Here are a small network's activations along a few directions, averaged over the inputs that share one value of a field.
Values that are neighbours, or in one group, have similar rows; names and order tell nothing.
In the rows, 128 means zero.

Other fields shift rows strongly along one fixed direction, in all tables alike. That doesn't count.
These rows show it; all are for the same value of a field, averaged over different records:
[113  23 153 193  74 204  43 122 153  43  71  87 251 159  52  33  36]
[126 111 131 141 112 146 104 127 143 102 114 113 170 141 119 105  96]
[122  67 148 168  93 171  79 128 146  85  96 103 205 152  88  76  64]
[134 113 128 138 124 131 120 123 134 122 121 125 147 141 123 126 119]
[127 102 129 145 117 141 110 126 135 104 112 121 161 140 109 108  97]
[134 187 105  95 174  68 188 137 107 173 171 160  58 117 177 193 181]
[132 154 115 117 147  97 156 133 117 149 145 145 104 127 153 162 152]
[125 135 120 125 135 112 140 130 127 126 129 132 123 130 135 140 129]

Values of Tupet:
s3: [113  88 132 147  96 162  91 139 149 106  99 108 175 147 100  80  97]
s4: [135 140 113 123 132 132 145 157 141 153 133 135 104 121 130 121 151]
s5: [105  97 122 148  82 188 104 158 174 119 111 128 147 122  84  72 133]
s2: [147 166 168  69 185  78 126  95  76 131 146 139  77 117 180 207 140]
s10: [126 114 153 137 145  99 115 128 100 126 123 112 129 134 156 159 106]
s6: [146 205 106  85 194  58 205 129  82 187 180 164  36 114 205 224 186]
s9: [151 215 145  89 164  74 183  18  72 169 153 119  66  92 148 181 163]
s8: [126 181  92  97 147 108 180 157 136 181 167 157  48 105 153 155 206]
s7: [120 122 103 126  77 178 123 169 174 144 130 146 112 106  94  84 166]
s1: [122  84 140 160 109 158  90 127 138  83 103 111 192 141 100  80  85]
Tupet is arranged as a line.
Q: A walk along Tupet starts at s7 and steps to its neighbour s5. Put s4, s2, s6, s1 in the order it reaches them.
A: s4, s1, s6, s2
Q: How many steps from neighbour to neighbour lead from s10 to s8, at the fewest?
A: 5

Values of Bifu:
y5: [139 191  84  87 136  96 186 161 134 184 171 178  54  95 157 166 210]
y10: [134 124 148 122 130 158 101 108 128 107 103 113 146 133 105  90 116]
y8: [148 178 101 111 172  67 196 106 102 157 162 140  82 132 182 191 156]
y13: [129 114 121 136  95 163 125 137 140 127 125 112 130 109 104  95 123]
y11: [132  31 177 159  80 207  24  96 153  36  64  91 244 151  49  57  34]
y6: [138 179 131  83 180  71 160 131  90 158 171 158  51 103 203 223 177]
y4: [114  86 114 171 102 158 110 192 180 112 110 129 164 146  98  81 112]
y2: [ 97  69 120 155  82 193  86 170 178 100 106 128 178 150  87  63 108]
y7: [108  74 153 173  84 182  77  85 138  93  78  95 198 134  77  65  62]
y12: [128 120 120 137 154 106 135 124 113 130 125 109 160 152 137 137 104]
y3: [139 210 126  81 165  73 195 116 101 192 169 141  37  98 164 181 209]
y9: [132 128 145 114 153  89 115 144  96 137 134 134  97 132 168 171 124]
y1: [126 158 125 133 130 101 153  94 113 132 147 135 124 128 133 145 128]
Bifu is arranged as a star with 3 arms.
Q: List every value one step from y12, in the order listed.
A: y8
Q: List every value one step from y9, in the order listed.
A: y6
Q: List every value one step from y10, in the order listed.
A: y11, y3
Q: How many steps from neighbour to neighbour lead from y5 to y1, at the fewest?
A: 4
